A small network was shown many inputs. Here are its activations along a few directions, one row for each input.
In each table, some parts of the input vary, and every possible input appears once, in random order.
Descriptions start from the smaller parts, as in this example, which fits no table here: one of 6 places along a line, together with either a single point or one of 11 places around a ring or (one of 3 separate values, together with one of 8 places around a ring).
Shared parts are said once, and a part with two or three values counts as separate values.

Other details of the inputs shift rows strongly along two fixed directions, in all tables alike. That doesn't count.

A family of inputs:
row 1: [-28  19 -13 -12   8   5  -4 -31 -15   2 -22  -5   3  -2]
row 2: [ -6  11  -6  -2   3 -13   0  -7   0 -14  12   9  -1  22]
row 3: [-34  14 -16 -15  13  15 -14 -41 -17   1 -26  -7   4   1]
row 4: [  2   6  -5  18   8 -28  19  14  11 -16   0  20  22   0]
row 5: [ 14  -5   9  -1 -12   4  -7   5   9  15  18 -19 -24  -6]
row 6: [-14   7  -7   1  11  -2   2 -22  -8 -15 -13  11  20   9]
row 7: [ 25 -10  12   6  -7   6   8  11   2  21   3  -8  -1 -24]
row 8: [  1   4  -2   7  -6 -27  12  20  21 -25  20  14  11  18]
row 9: [ -1  -1  -7  20  11 -23  13  14  14 -19   0  20  24   1]
row 10: [-24  10  -9 -12   4   5 -16 -34  -5 -14  -1  -5  -7  24]
row 11: [  3 -13   1   2  -5  16  -5  11  -4  28  -9 -11  -9 -22]
row 12: [-19  22  -6 -17   0  19  -8 -45 -27   3 -27  -2   6  10]
row 13: [ 14  -2   3   7 -11 -17   6  25  12 -15  20   7   0   2]
row 14: [ -4   0   0   4  20 -10  18  11   6 -25  -7  12  13  15]
row 15: [ 22 -18   8   4  -3   5  -7  18  10  17  24 -10 -18  -6]
row 16: [ -4   5  -2  16  -3 -19  19  24   2 -14  -1  31  20   8]
row 17: [ 18  -7  11  -7  -8   4 -11   6  -4  15  14 -15 -20  -9]
row 18: [ 24 -11  17  -3   6   8  15  21   6  14  -2 -16 -15 -16]
row 19: [ 0  1 -1 12  2 -1  7  5 -2 -8 -6 17 20  7]
row 20: [ -5  -1  -1  -6   5  -3 -12  -8  -6 -12   7   1  -2  12]
row 21: [ 13 -17  10   7  -9  15  -1  23   2  22  -1   1  -4 -20]
row 22: [  1  -2   1  -8  -8  18  -5  -4 -14  34 -15 -17 -16 -22]
row 23: [  0  -3  -1  -7  -5   4 -12  -5   1 -10   7  -4  -6   3]
row 24: [  4  -8   5 -16 -10  19 -19 -11   6  14   7 -25 -19  -6]
Each input here is: one of 2 separate values, together with either a single point or one of 5 places around a ring or one of 6 places around a ring.
- The inputs of row 10 and row 5 match in every part but the choice among 2 separate values. If row 3 is changed in the same way as row 10 into row 5, which row does it become? => row 1
- Which other rows does row 6 become when the choice among 2 separate values takes its other values? List them by row number. => row 7

A family of inputs:
row 25: [-28  14 -12   4  11 -19  20 -10  -1 -35 -19  15  25  15]
row 26: [ 11 -14   6  11  -7   3  -1  13  -6  23   5   7  -3 -14]
row 27: [  5  -2   9 -22 -15  29 -16 -22  -5  23   5 -30 -21   0]
row 28: [ 29  -5  14  25 -14 -11  13  44   4  21  13   9   2 -19]
row 29: [ -1  -5   5 -12   9  28 -18 -27  -2  27 -13 -23  -8 -26]
row 30: [  4   6   2  24 -11 -23  24  44   6 -14   8  31  19   6]
row 31: [ 33 -10  10   9 -14  -7  24  45  15  18   7   1  -1 -26]
row 32: [ 38  -8   9  14  -9 -12  22  38  12  22  10   2   0 -28]
row 33: [-19   2 -13   1   2 -23  -3  14   8 -21  13   9   2  16]
row 34: [ -6 -10   5 -14 -11  32 -16 -16 -19  31 -12 -10 -17 -15]
row 35: [-17  12  -8   5  13 -15  14 -18  -5 -19 -16   6  19   5]
row 36: [-20  22  -7 -26   3   7 -24 -59 -21 -25  -8  -2   3  24]
row 37: [-32  11 -13  -1  17  -7   3 -15   7 -30 -17  20  27  15]
row 38: [ -3   1   1 -16 -12  23 -21 -21   0  21   1 -28 -36  -6]
row 39: [ 40 -23  22  13  15  -4  21  44  15   8  17  -7 -14 -12]
row 40: [ 22 -14  18  -5  12   6  12  23   7   2  -1 -10 -14   0]
row 41: [-24   3 -21  13  10  -9   2   0   0 -30 -13  26  30  23]
row 42: [-23  19  -7 -28  -3   8 -19 -47 -16 -32  -9   0   3  27]
row 43: [ -5  -2  -3 -19  -1  13 -29 -20 -10  25   5 -30 -28 -13]
row 44: [ -3  -6 -12  19   9  -5   0   5   1  -9  -2  15  20   4]
row 45: [ -8  10 -12  22   4 -39  12  12  18 -34  19  27  10  26]
row 46: [ 11  -1   9 -18  -9  23 -18 -27  -7  28   9 -29 -19  -3]
- The inputs of row 26 and row 34 match in every part but one. If row 28 is changed in the same way as row 26 into row 34, which row does it become? => row 30
- Describe the family of inputs behind these rows. => one of 2 separate values, together with either a single point or one of 4 places along a line or one of 6 places around a ring
